Each row below holds a small network's activations on one input, seen along a few directions.
In each table, some parts of the input vary, and every possible input appears once, in random order.
Descriptions start from the smaller parts, as in this example, which fits no table here: one of 6 places along a line, together with either a single point or one of 11 places around a ring or (one of 2 separate values, together with one of 8 places around a ring).
Shared parts are said once, and a part with two or three values counts as separate values.

Other details of the inputs shift rows strongly along two fixed directions, in all tables alike. That doesn't count.

A family of inputs:
R1: [ 10   3 -12 -14  10  -2  10  -3   9  24 -19   9  -2   3]
R2: [-29   1  17  10   3   8   4  -8 -10 -29  27  11  12   3]
R3: [-4  4  0  3 -6 -1  0  6 -1  1 -4 -2 -1  4]
R4: [13 -5 -8 -6 11 -2  3  3  4 10 -9  1 -3  2]
R5: [-10   3  -3 -19  48  14  12 -26  -4   2   9  33  10  10]
R6: [-25   2  15   4   7   7  -1  -9 -17 -33  29  11   8   1]
R7: [-2 -4  0  3 -7  0  3  3  5  0  2 -3 -2 -5]
R8: [-4 -3  4  5 -5  1 -1  4  1  1 -5 -2  0  0]
R9: [ 3  0  1  0 -4 -6 -1  6  2 -1  6 -3 -2  1]
R10: [ 1  2  0  0 -5 -7  2  5  0 -1  4 -6  3  1]
R11: [ 1 -2  2  0 -2  0 -7  5 -5 -2 -3 -2 -4 -3]
R12: [ 3 -2  0 -3 -8  0  1  1 -1 -3  2 -5 -3 -2]
R13: [ 4 -5 -2  4 -3 -7 -7  0 -1 -1  2 -1 -1  0]
R14: [ 1 -1  0  1 -5  4 -1  3  3 -5 -3 -7  0 -3]
R15: [ 1  1  2  2 -1 -2 -7  6  0  0  2 -4 -3  3]
R16: [ 2 -2  0 -1 -8  1  1  2  4 -4  1 -4  1 -5]
R17: [ 4 -6 -2  1 -3 -5 -3  5 -1 -2  5 -2  0 -1]
R18: [  6   2  -7  -5   4  -2  11   3   5  12 -13   2  -3   4]
R19: [ 7  2  2  4 -7  0  2  4 -2  1  5 -3  3 -2]
R20: [ 0  0  0  0 -7  2 -7 -1  2 -1 -2 -4  1 -4]
R21: [-17   7   8   6   5   3  -4  -1 -10 -16  14   1   8   6]
R22: [ -8   9  -3 -19  44  12  22 -19  -1   2   4  24  10  11]
R23: [ 2 -2  1  0 -5 -3 -9  1 -5 -1 -2 -1 -3 -4]
R24: [ 11  -4 -12 -11  12   0  12  -9  14  23 -16   7  -5  -4]
R25: [-3 -3  3  6 -8 -4  1 -2  3  0 -3  0  1 -2]
R26: [-3  3 -2  5 -9 -6  1  0  0  0 -2  0 -1  2]
R27: [ 2 -2  0 -1 -5  3 -1  2 -2 -4 -2 -7 -4  0]
R28: [ 17   0 -10 -14  19  -2  10   0  10  20 -14   5  -5   4]
R29: [-3 -3  0  6 -4  3  2  4  4 -1 -1 -6 -3 -3]
R30: [-3 -3  4  5 -5  0  3  5  3 -2 -4 -3  0  0]
R31: [ 1 -1 -1  0 -7 -2 -3 -4 -2 -3 -1 -4 -3 -2]
R32: [ 5  4  2  6 -5  1 -5  0 -3  4  1 -2  2 -1]
R33: [ 2 -4 -1  3  0 -1 -9  6 -3  0  1 -3 -2  1]
R34: [ 1 -1 -1  1 -7 -1 -3 -3  4 -4 -1 -4  0 -5]
R35: [ 5  4  3  6 -4  4 -4  4 -4  2  0 -4  1  0]
R36: [ 1  2  1  2 -3 -4 -8  3  0  1  3 -1 -2  2]
R37: [-2  1 -1  2 -9 -4  5  6  1 -1  1 -1  1  2]
R38: [-4 -2  4  4 -8 -2 -2  0  2  2 -4 -1  1 -1]
R39: [ 0 -1  1 -2 -5  4 -5  1 -4 -2 -2 -6 -3  0]
R40: [ 6  3  2  7 -3  2  0  4 -3  0  1 -5  1  0]
R41: [-18   3   4   0  15  12   4 -14  -2  -7  11  14   5   0]
R42: [  7   3  -7  -8   6  -6   2  -1   4  16 -10   0   1   1]
R43: [-1 -1  1  0 -5  5 -5  3  2 -3 -3 -5  0 -3]
R44: [-4 -2  1  5 -4  4 -2  4  3  1 -2 -4 -3 -3]
R45: [ 3 -3  2  0 -2 -1 -3  5 -4 -5 -2 -4 -4 -3]
R46: [ 2  1  0  3 -3 -7 -5  0  1 -1  4 -1 -3  1]
R47: [ 0  3 -1  3 -4 -9 -2  0  0  0  1 -5  2  1]
R48: [ 1 -1 -1 -1 -8  1 -7 -2 -3 -1 -2 -4 -3 -2]
R49: [ 6  3  1  7 -6 -2 -2 -2 -2  1  2 -2  1 -2]
R50: [ 11  -3  -6  -9   5  -5   2  -4   2  11 -11   4  -5  -4]
Description of these inputs: one of 5 places around a ring, together with either a single point or one of 9 places around a ring.
Changing only the place on the ring of 5 turns R21 into R22. The same change can be made to R3. Which row results?
Answer: R18
List by row number the other rows that have the place on the ring of 5 in common with R32.
Answer: R1, R5, R20, R23, R36, R38, R41, R42, R48
List by row number the other rows that have the place on the ring of 5 in common with R12.
Answer: R2, R6, R7, R9, R10, R16, R17, R19, R37
Start at R34 and move only the place on the ring of 9, one step at a time. The first step leads to R24. Which rows follow, in order?
Answer: R25, R26, R47, R46, R13, R50, R31

A family of inputs:
R51: [ -6 -10   2  12 -31  -4 -14  10   3 -15  -2 -21  -9  -9]
R52: [  8   2  -2  -8   7   2  -7 -13  -8   1   6   6   3  -3]
R53: [ 27   2 -28 -44  43  -4  40 -10  28  56 -41  24  -3   9]
R54: [ 11  -8  -8 -19  29   1  17  -3   6  11  -9  12  -3   2]
R55: [ 22  -6  -8  -5 -12   3  14  18  18  25 -25 -15  -5  -5]
R56: [-10   0  -1  -6   2   0   2 -15   3  -1  -6   6   1  -4]
R57: [ -6   1   6   5   5  14 -21   5 -12  -7  -2  -5  -4   5]
R58: [ -3   7   4  10  -5  -6 -12  -4 -10 -10  22   0   7   3]
R59: [ -5 -12   5  10 -18  -4 -16   6  -5 -19   8  -9  -7  -7]
R60: [ 17  -3 -11 -14   8 -15  12   8   7  23 -13   5  -6   4]
R61: [  2   1  -9  -2  -2 -12   5  -5  13  16 -13   2  -1   1]
R62: [-12   3   4  14 -22 -13  -1  12  -1 -15   7 -11   1   3]
R63: [-14   6  11  -4  30  15   7 -12 -18 -33  35  13  12   7]
R64: [ -1   2  -2  -9   8  14  14 -16   7  14 -12  13   4  -4]
R65: [  8  -2   0  10 -29   0  -2   4   8  12 -18 -16  -6 -14]
R66: [ -7  10   8  16  -5  -2 -16  19 -15  -7   1 -11   0  12]
R67: [ 23  -5  -7 -13   3   4  -4  -1   1   9  -4  -3  -7  -5]
R68: [ -7  -2   1  10  -4 -13  -7  -4  -2  -5  10   6   3   2]
R69: [  5   0  -6 -11  20  -9  15  -3   3   8  -3  16   0   7]
R70: [ -9  10   6  20  -6  -4 -25   9 -10  -2   2  -8   2   9]
R71: [ -7  -1   8   9  -5  12  11   6   3 -12   4  -7   4  -1]
R72: [-8 -5 -1 -6 -2  6  0 -2  5 -4 -2  0 -5 -6]
R73: [-11  -5   6  10 -18  -4  -4  14   2 -20   6 -16  -1  -2]
R74: [  7  -1   5   5  -9  -1  -9  14  -8 -16  18 -14   1  -1]
R75: [ 2  7  2  9  1 -6 -9 -8 -8 -8 18  4  6  3]
R76: [-12   7   7  12  -5   5  14   2  -2  -9   7  -1   8   4]
R77: [-1  4  0 -8 32 14 -2  5 -6  5 -7  5  2 12]
R78: [ 10   3  -2  -2   1  -1  -8 -10  -8  -3   5   2   1  -6]
R79: [  9   4  -3  -4   7   4 -17   0  -3  18 -22   0  -5   3]
R80: [ -7  -6   4   4  -6  -5 -11  -9  -6  -9   6   5  -1  -5]
R81: [ -6   4   7  25 -36  -5  -8  11   4   0   2 -17   2  -6]
R82: [ 20 -10 -10  -1 -39 -19 -11  14  15  24 -32 -25 -14 -13]
R83: [-15   5   7 -14  43  25   7 -31 -16 -26  29  28   9   6]
R84: [  1   1  -8  -5  -2 -11   5  -3  14  20 -12   2  -1   1]
R85: [ 24   4  -9  -7   5 -10   7   5  -1  12  -3  -1   0   5]
R86: [-31   3  14   4  17  30  11 -21  -8 -29  21  16  10  -1]
R87: [-18  -2   7   3  -5   2   1   8   0 -20  11  -6   3   1]
R88: [ -9  -1   3  -6  12  23  13 -11   4  -1   0   9   2  -4]
R89: [  2 -11   5  11 -24 -12 -14  24  -2 -14   7 -18  -7  -4]
R90: [ -7  -5   5   8 -18  -8 -17  -1  -6 -11   6  -1  -2  -7]
R91: [ 12   3  -8  -7   1   1  24   7  11  27 -20  -1   1   3]
R92: [ 14  -4 -12  -9   7 -16   3  -2  11  29 -14   7  -4   0]
R93: [  0 -12   5  10 -28  -8 -20  14  -3 -13   4 -15 -11 -10]
R94: [  6   4  -5   5  -4  -1  12  -4  14  21 -14   1   2  -2]
R95: [-21  18   9 -15  50  17  20 -26 -20 -23  37  38  18  18]
Changing only one part turns R61 into R73. The same change can be made to R94. Which row results?
Answer: R71
Changing only one part turns R89 into R92. The same change can be made to R87. Which row results?
Answer: R84
What do these inputs look like to the network?
Answer: one of 5 places around a ring, together with either a single point or (one of 2 separate values, together with one of 4 places along a line)
Which other rows does R78 become when the choice among 2 separate values takes its other values? List them by row number.
Answer: R52
Which other rows does R59 become when the place on the line of 4 takes its other values? List them by row number.
Answer: R51, R83, R86
List by row number the other rows that have the place on the ring of 5 in common with R66.
Answer: R53, R60, R62, R69, R76, R85, R91, R95
Which other rows does R72 become when the choice among 2 separate values takes its other values? List them by row number.
Answer: R51
